These are the activations of a small neural network, seen along a few directions. Each row is one input.
Each table varies a few parts of the input and shows all the possible inputs, shuffled.
A made-up example of a description, with smaller parts first: one of 3 separate values, together with either a single point or one of 11 places around a ring or (one of 6 places along a line, together with one of 8 places around a ring).
Shared parts are said once, and a part with two or three values counts as separate values.
(in the rows, 128 means zero)

Other details of the inputs shift rows strongly along two fixed directions, in all tables alike. That doesn't count.

Table:
row 1: [141 145 110  95 115 120 126 122 127 112 107 120 121 114  95 171]
row 2: [136 155 112  89 110 125 117 129 149 129 107 112 122 111 113 171]
row 3: [139 117 133 150 146 126 125 150 152 114 151 129 147 142 154 107]
row 4: [127 114 140 153 150 128 122 148 155 124 151 131 135 138 148 102]
row 5: [168  85 137  85 101 146 131 105 110 159  93 107  93 139 111 171]
row 6: [ 47 182 135 132  80 114 177  56  16 189 165  71 180 127 151  77]
row 7: [121 138 123 102 117 127 121 120 124 125 100 136 101 109  89 165]
row 8: [118 149 124  95 113 132 111 125 146 141 104 127 100 103 106 166]
row 9: [137 102 127 153 153 128 143 141 144 105 146 127 145 146 135 103]
row 10: [115 139 131  91 121 129 117 125 137 137 112 127 101 110 102 172]
row 11: [142 132 127 157 140 129 114 149 145 118 135 153 136 135 161  98]
row 12: [139 148 116  84 118 119 122 128 130 120 112 123 122 117 112 178]
row 13: [148 131 123 154 138 126 117 149 152 113 140 140 146 135 163 102]
row 14: [116 136 126 102 118 130 122 119 134 130 106 124 102 107  85 165]
row 15: [138 106 130 157 156 129 139 140 127 106 139 151 135 146 137  99]
row 16: [130 124 133 157 141 131 115 149 164 129 143 132 134 132 153  96]
row 17: [123 138 120  98 118 125 125 120 139 128 109 111 111 112  85 165]
row 18: [ 60 204 135 130  73 111 157  68   5 186 162  96 183 127 177  82]
row 19: [124  99 138 161 156 132 137 138 131 114 138 153 124 139 133  98]
row 20: [140 118 129 163 145 127 124 143 132 106 137 150 136 139 139  97]
row 21: [134 141 113  95 114 123 128 122 136 117 110 109 122 115  92 170]
row 22: [119  97 141 160 156 135 137 136 141 118 144 142 124 138 130  97]
row 23: [128 125 134 161 140 132 112 149 148 126 135 156 125 129 157  94]
row 24: [169  84 123  93 108 148 128 110 109 160  96 107 114 137 109 180]
row 25: [124 115 142 157 148 130 118 147 139 122 143 155 125 136 152 101]
row 26: [144 105 125 154 153 125 142 141 135 101 144 138 145 145 139 103]
Description of these inputs: either one of 2 separate values or (one of 4 places along a line, together with one of 6 places around a ring).

Table:
row 27: [129 172 113  67 103 119 110 118 128 135  93 117 109 104  90 198]
row 28: [144 108 124 135 165 133 117 159 183  93 117 160  99 127 109 133]
row 29: [131 169 106  62 104 120 124 116 130 133  93 115 109 102  94 195]
row 30: [126 164 110  65  98 120 122 118 131 126  97 110 114 101  95 199]
row 31: [148 104 120 136 166 129 116 162 182  84 125 151 118 129 105 145]
row 32: [ 98 158 131 107  85 122 145  87  52 182 133  97 149 129 152 126]
row 33: [146 103 123 134 161 127 121 161 183  81 124 150 114 128 109 142]
row 34: [117  97 148 173 144 133 146 127 112 138 165 125 151 155 159  71]
row 35: [157 115 127 137 154 134  97 169 189 101 119 156 108 126 122 141]
row 36: [148 108 130 133 160 124 113 160 181  85 120 156 104 130 108 137]
row 37: [ 95 159 133 105  83 125 146  83  60 182 140  86 153 128 147 122]
row 38: [113 134 136 177 135 130 128 136 132 139 156 138 154 134 179  66]
row 39: [120  98 149 175 143 135 148 121 112 137 164 118 152 151 159  69]
row 40: [106 159 129 110  79 127 145  79  44 176 131  99 149 126 151 124]
row 41: [143 104 139 177 128 137 133 126 106 138 154 132 152 152 177  71]
row 42: [174  83 128 129 147 141 113 152 182 113 118 133 108 139 119 143]
row 43: [155  75 136 129 165 136 124 156 169 107 119 146 102 143 111 147]
row 44: [109 156 124 117  75 126 144  80  48 176 126  93 150 127 142 120]
row 45: [165 115 123 129 156 130 106 164 190  99 114 154 110 133 128 138]
row 46: [122 138 141 174 131 121 124 139 125 126 161 134 157 143 179  67]
row 47: [124 138 134 176 137 122 124 141 122 128 165 133 166 140 175  72]
row 48: [143 109 127 139 164 132 108 163 181  92 122 159 103 126 104 138]
row 49: [158 114 124 132 154 136 106 166 191 103 115 157 105 127 127 136]
row 50: [127 105 144 169 137 132 133 134 113 147 160 125 154 154 182  75]
row 51: [124 130 122  63 111 127 136 107 104 144  91 117  98 115  80 201]
row 52: [122 134 129 172 136 127 137 137 127 126 160 131 166 143 180  71]
row 53: [137 104 138 177 127 136 134 126 115 143 155 117 157 151 171  66]
row 54: [161 112 119 133 155 132 106 167 187  94 123 148 123 129 124 148]
row 55: [137 129 114  73 100 131 134 101 103 138  82 113  99 111  70 196]
row 56: [ 99 127 136 181 146 128 139 130 124 129 159 141 148 135 161  61]
row 57: [151 107 120 132 168 126 122 159 181  88 120 155 109 129 109 136]
row 58: [135 106 143 168 133 135 133 129 105 142 159 136 153 154 184  73]
row 59: [111 136 139 181 134 128 119 139 129 138 161 137 158 132 175  70]
row 60: [115 165 111  65 113 118 130 108 122 127  91 121 101 106  76 190]
row 61: [133 127 114  73 100 130 135 104 109 140  84 106 101 112  67 193]
row 62: [ 97 153 131 117  84 128 158  72  38 168 131  99 147 125 130 120]
row 63: [104 155 123 115  74 125 145  82  53 180 127  87 153 126 139 118]
row 64: [124  97 145 179 139 135 148 122 113 135 162 119 152 152 154  67]
row 65: [116 165 117  69  96 123 114 117 136 138  94 117 102  92  94 194]
row 66: [132 105 145 170 135 136 134 127 120 144 162 115 156 151 177  71]
row 67: [ 62 181 130 118  88 116 147  85  65 160 139 103 144 106 128 116]
row 68: [121 169 117  67  96 123 114 119 131 135  94 118 100  98  93 193]
row 69: [163 113 124 130 151 125 107 168 188  92 122 150 114 126 127 142]
row 70: [167  74 130 138 155 140 124 149 173 103 114 137 105 138 101 139]
row 71: [163  76 135 128 161 141 123 152 161 102 117 158 103 141 114 145]
row 72: [114 165 114  70 112 117 122 111 119 126  96 120 105 104  72 194]
row 73: [109 129 138 177 143 117 140 135 117 114 167 135 156 139 160  66]
row 74: [150 107 123 135 167 125 113 163 179  86 125 155 113 127 104 142]
row 75: [ 94 153 134 114  88 126 158  74  35 169 132 103 148 125 135 121]
row 76: [142 107 130 137 159 130 112 162 183  88 121 158  98 125 107 135]
row 77: [ 75 180 118 112  96 116 160  84  62 153 138  99 158 116 131 119]
row 78: [103 161 114  75 111 123 120 111 126 133  97 121 100  93  71 194]
Q: What is each input in this table made of?
A: one of 2 separate values, together with either one of 11 places around a ring or (one of 3 separate values, together with one of 5 places along a line)
Q: Changing only the choice among 2 separate values turns row 68 into row 76. The same change can be made to row 47. Which row results?
A: row 74
Q: Changing only the choice among 2 separate values turns row 61 into row 63. The same change can be made to row 43. Which row results?
A: row 50
Q: Which other rows does row 29 become when the choice among 3 separate values takes its other values? List them by row number.
A: row 47, row 69
Q: Which other rows does row 32 become when the choice among 2 separate values takes its other values? List them by row number.
A: row 51
Q: Which other rows does row 72 become when the choice among 3 separate values takes its other values? List them by row number.
A: row 36, row 60

Table:
row 79: [158  63 141 199 183 135 127 171 164  95 162 159 142 164 162  73]
row 80: [115 146 123 113 135 131 122 125 144 124 126 124 121 116 104 146]
row 81: [133 113 131 106 127 133 116 130 138 138 114 129 111 122 117 158]
row 82: [116 144 132 110 128 123 123 128 141 116 130 121 117 119 106 145]
row 83: [136 114 123 106 135 130 137 123 126 119 113 134 112 130 104 155]
row 84: [165  71 146 199 164 145 114 173 182 110 154 155 137 159 171  65]
row 85: [122 144 112 115 124 130 127 129 139 121 121 130 126 108 117 145]
row 86: [136 116 129 104 134 134 136 123 129 123 108 137 105 127 107 151]
row 87: [132  98 141 197 181 128 119 172 181  99 165 152 142 156 160  55]
row 88: [ 93 130 152 207 119 130 163  99  56 158 181 119 181 156 197   8]
row 89: [ 55 203 118 119  69 108 160  76  34 179 147  85 173 112 154  94]
row 90: [146 122 124 103 130 130 128 134 132 124 117 120 125 130 116 162]
row 91: [125 154 121 113 127 117 115 135 129 128 115 139 118 120 118 140]
row 92: [146 123 123 101 127 131 122 128 141 132 115 124 113 128 127 157]
row 93: [130 112 131 106 133 134 128 126 129 130 110 132 104 123 108 155]
row 94: [ 61 176 137 116  71 122 159  66  20 198 147  87 157 120 150 110]
row 95: [152 123 122 108 121 133 119 126 145 130 110 120 112 126 121 152]
row 96: [123 150 117 119 124 130 118 128 134 121 116 139 127 114 121 149]
row 97: [136 113 128 115 121 135 121 127 137 136 109 127 103 121 104 156]
row 98: [ 94 127 145 212 118 124 157 105  53 155 191 109 194 158 193  19]
row 99: [124 147 126 114 118 122 119 131 132 112 119 136 121 117 123 149]
row 100: [139 113 129 112 119 134 112 128 141 137 109 124 110 120 111 153]
row 101: [162  66 141 194 181 133 125 169 166  95 162 158 150 164 166  71]
row 102: [ 63 213 127 125  76 116 146  70  24 185 150 100 171 111 154  98]
row 103: [123 141 122 111 117 122 127 131 137 113 124 127 121 111 118 145]
row 104: [129 152 130 112 122 119 114 132 127 120 123 139 116 116 119 144]
row 105: [121 150 117 115 122 119 120 134 134 121 112 136 123 121 121 146]
row 106: [150 124 121  99 128 129 128 128 138 126 115 125 118 130 123 156]
row 107: [117 145 120 112 130 116 129 132 145 125 116 124 122 117 112 145]
row 108: [148 115 120 112 125 127 126 126 132 120 114 121 125 128 102 154]
row 109: [119 145 120 115 132 126 128 125 144 125 120 127 125 110 111 150]
row 110: [152 122 122 110 123 132 124 132 136 122 112 116 124 128 109 157]
row 111: [140 121 130 103 123 136 122 133 142 137 114 129 113 127 121 158]
row 112: [142 114 120 112 127 131 133 121 130 118 109 129 110 128  97 151]
row 113: [156  62 147 203 175 143 120 165 169 103 151 159 128 155 159  61]
row 114: [156 124 119 107 122 130 124 127 143 125 111 120 117 128 116 152]
row 115: [120 142 130 111 125 119 128 128 142 116 124 124 120 113 113 149]
Q: What is each input in this table made of?
A: either (one of 3 separate values, together with one of 5 places along a line) or (one of 2 separate values, together with one of 11 places around a ring)
Q: Which other rows does row 114 become when the choice among 2 separate values takes its other values? List them by row number.
A: row 106
Q: Which other rows does row 82 become when the choice among 3 separate values takes its other values? List them by row number.
A: row 80, row 87
